Each row below holds a small network's activations on one input, seen along a few directions.
In each table, some parts of the input vary, and every possible input appears once, in random order.
A made-up example of a description, with smaller parts first: one of 8 places around a ring, together with either a single point or (one of 2 separate values, together with one of 4 places along a line) or one of 11 places along a line.
Shared parts are said once, and a part with two or three values counts as separate values.

Other details of the inputs vary at random and push rows far along two fixed directions, the same in every table; ignore that.

Table:
x1: [-1.05, -1.56, -0.34, 0.82, 2.70, 0.68, -0.67, -2.72, 0.05, -1.00, -1.08]
x2: [-4.45, -0.17, 0.12, 0.62, 1.88, -0.49, -0.62, 1.03, 2.12, 0.53, -0.36]
x3: [6.63, 5.69, -1.18, -1.11, -8.83, -1.61, 1.96, 2.90, -3.70, 1.22, -0.86]
x4: [-0.85, -1.83, 0.10, 0.08, 2.97, -0.40, -0.29, -1.41, -0.89, -2.17, -1.36]
x5: [-1.71, -1.39, 0.11, -0.67, 3.09, 0.94, -0.81, -0.45, 0.58, 1.12, 0.65]
x6: [-0.95, -2.48, 0.29, 0.89, 1.74, 0.66, -0.45, -1.32, 1.45, -0.35, 0.21]
x7: [4.11, 1.34, -1.54, 0.21, -3.16, -0.22, 1.31, -2.84, -2.08, -2.03, -1.90]
x8: [5.87, 2.75, -2.72, 7.11, -6.16, -2.03, 2.29, -8.54, -4.24, -8.70, -9.42]
x9: [5.16, 5.32, -0.58, -2.31, -7.33, -1.21, 1.78, 4.88, -2.66, 3.36, 0.78]
x10: [-2.37, -1.79, 1.29, 0.29, 2.74, 1.90, -0.99, -0.34, 1.57, 0.74, 2.46]
x11: [3.29, 4.40, -1.54, -0.96, -7.00, -2.14, 1.84, 1.83, -1.10, -0.31, -0.55]
x12: [1.40, 1.54, 0.30, -5.18, -1.10, 0.25, -0.05, 5.64, -0.26, 5.87, 5.10]
x13: [-6.00, -0.67, 0.73, -0.18, 3.56, -0.46, -1.10, 2.77, 2.88, 2.31, 1.34]
x14: [-1.76, -1.57, 0.67, -1.93, 3.52, -0.07, -0.49, 1.73, -0.06, 0.94, 1.18]
x15: [-2.13, -1.91, 1.01, 1.08, 2.72, 1.90, -1.04, -1.54, 1.36, -0.50, 1.48]
x16: [-2.74, -2.81, 1.40, -0.99, 3.84, 0.87, -1.31, 1.78, 2.80, 2.50, 2.66]
x17: [3.02, -0.34, -1.00, 4.68, -2.28, 0.82, 1.03, -7.82, -1.27, -6.89, -3.93]
x18: [-3.32, -0.16, -0.56, 2.48, 0.92, -0.77, -0.46, -1.90, 1.25, -2.43, -2.77]
x19: [-2.39, -2.20, 0.59, -0.99, 4.30, 0.09, -0.67, 0.45, 0.08, -0.01, 0.25]
x20: [2.04, 1.90, 1.37, -4.49, -2.32, 1.11, 0.17, 5.94, 0.89, 5.06, 6.40]
x21: [-1.50, -2.13, 0.26, -0.06, 3.63, -0.24, -0.54, -1.10, -0.43, -1.63, -0.99]
x22: [-3.27, -2.87, 1.05, -0.50, 5.41, -0.25, -0.98, -0.27, 0.41, -0.29, -0.02]
x23: [-0.97, -2.60, 0.35, 1.16, 2.02, 0.46, -0.68, -1.64, 1.50, -0.65, 0.04]
x24: [0.42, 1.19, -1.78, 4.19, -2.87, -1.35, 1.06, -5.29, -0.57, -5.97, -5.87]
x25: [-1.62, -2.83, 0.53, 0.96, 2.73, 0.76, -0.88, -1.29, 1.81, -0.30, 0.31]
x26: [-1.44, -2.41, 0.60, -0.02, 2.19, 0.89, -0.74, 0.06, 1.81, 0.85, 1.28]
x27: [-1.15, 0.52, -0.01, 2.59, 0.44, -0.25, -0.59, -0.95, -0.81, -0.66, -2.85]
x28: [2.99, 4.27, 0.02, -2.42, -4.93, -0.88, 0.91, 5.44, -1.77, 4.27, 1.50]
x29: [-1.72, -1.31, 1.26, -0.36, 2.11, 1.81, -0.97, 0.53, 1.53, 1.24, 2.97]
x30: [6.45, 4.11, -0.80, -4.99, -6.50, -0.76, 1.99, 4.43, -2.27, 3.85, 3.35]
Description of these inputs: one of 5 places along a line, together with either one of 2 separate values or one of 4 places along a line.
Changing only the place on the line of 5 turns x21 into x14. The same change can be made to x1. Which row results?
Answer: x7
Which other rows does x13 become when the place on the line of 5 takes its other values? List them by row number.
Answer: x2, x11, x18, x24
Which other rows does x10 become when the place on the line of 5 takes its other values? List them by row number.
Answer: x15, x17, x20, x29

Table:
x31: [1.07, -2.10, 1.19, -1.43, -1.50, 1.53, -0.38, 1.95, 1.83, 1.19, 4.76]
x32: [6.13, 0.73, -0.61, -2.10, -2.72, -0.56, 2.57, -1.11, -2.51, -1.45, 0.53]
x33: [-4.23, -2.68, 0.39, 0.85, 4.69, 1.78, -2.14, -2.31, 1.99, -0.49, 0.47]
x34: [1.13, 0.35, -0.65, -3.08, -0.55, -0.34, 0.55, 1.29, -0.88, 1.72, 1.18]
x35: [-4.24, -1.94, 0.94, 3.04, 5.00, 1.24, -2.04, -1.89, 0.61, 0.13, -1.44]
x36: [5.19, 2.91, -0.96, -2.57, -5.11, -1.32, 1.13, 4.20, -1.76, 3.34, 0.66]
x37: [-2.93, 2.51, 0.71, -2.77, -0.51, -1.32, -0.09, 6.61, -0.26, 4.03, 2.37]
x38: [-0.79, -2.00, -1.01, -0.23, 2.23, -0.40, -0.62, -2.41, 0.55, -0.98, -1.12]
x39: [-2.44, -4.94, 0.94, 0.25, 7.13, 0.30, -1.05, -2.48, 1.77, -0.82, 1.05]
x40: [1.15, -1.70, 1.22, -1.24, 1.34, 1.40, -0.76, 0.31, 1.00, -0.03, 3.13]
x41: [-1.42, 2.17, 0.46, -3.31, -1.61, -2.17, 0.16, 6.91, -0.52, 3.66, 0.91]
x42: [-0.53, -2.92, 1.17, 0.75, 3.79, 1.74, -0.64, -2.61, 0.58, -2.17, 0.67]
x43: [0.36, 1.44, 0.78, -0.43, -0.87, 0.55, -0.71, 2.34, 0.14, 3.14, 1.59]
x44: [1.42, 3.25, -1.59, 3.92, -4.09, -2.10, 1.18, -3.60, -2.36, -5.23, -5.37]
x45: [2.29, 3.93, -2.16, 4.45, -5.80, -1.56, 2.88, -3.88, 0.46, -4.44, -4.44]
x46: [-1.51, 3.89, 0.26, -1.84, -1.93, -1.29, -0.08, 5.30, 0.82, 3.78, 2.30]
x47: [1.65, 0.40, -0.93, 4.02, -0.89, -0.09, 0.40, -4.55, -2.66, -3.83, -4.78]
x48: [2.91, 0.54, 1.45, -4.80, -0.49, 0.92, 0.98, 3.97, -0.89, 3.24, 5.19]
x49: [-6.42, -2.55, 0.45, 1.87, 5.00, -1.38, -1.61, 0.04, 2.35, -1.05, -3.73]
x50: [-2.29, -0.76, 0.52, -2.64, 2.57, 1.09, -0.75, 1.66, 0.25, 2.47, 2.48]
x51: [5.45, 3.13, -0.69, 1.89, -7.96, -0.37, 2.08, -1.70, -0.82, -0.67, -1.41]
x52: [-4.75, -3.55, 0.31, 1.64, 3.46, 2.03, -1.69, -1.81, 3.61, -0.12, 1.21]
x53: [0.96, -0.13, -1.14, 1.28, -0.65, 0.76, 0.04, -3.93, -1.02, -3.11, -1.99]
x54: [1.82, 0.03, -1.05, 2.47, -0.55, -0.44, 0.60, -2.30, -2.27, -2.30, -4.20]
Changing only one part turns x33 into x43. The same change can be made to x50. Which row results?
Answer: x47
What is each input in this table made of?
Answer: one of 4 places along a line, together with either a single point or one of 5 places along a line
Which other rows agree with x31 in the place on the line of 4? List them by row number.
Answer: x32, x39, x40, x42, x48
A walk changes only the place on the line of 4. It starts at x45 and steps to x51. List the rest of the walk in order.
Answer: x52, x31
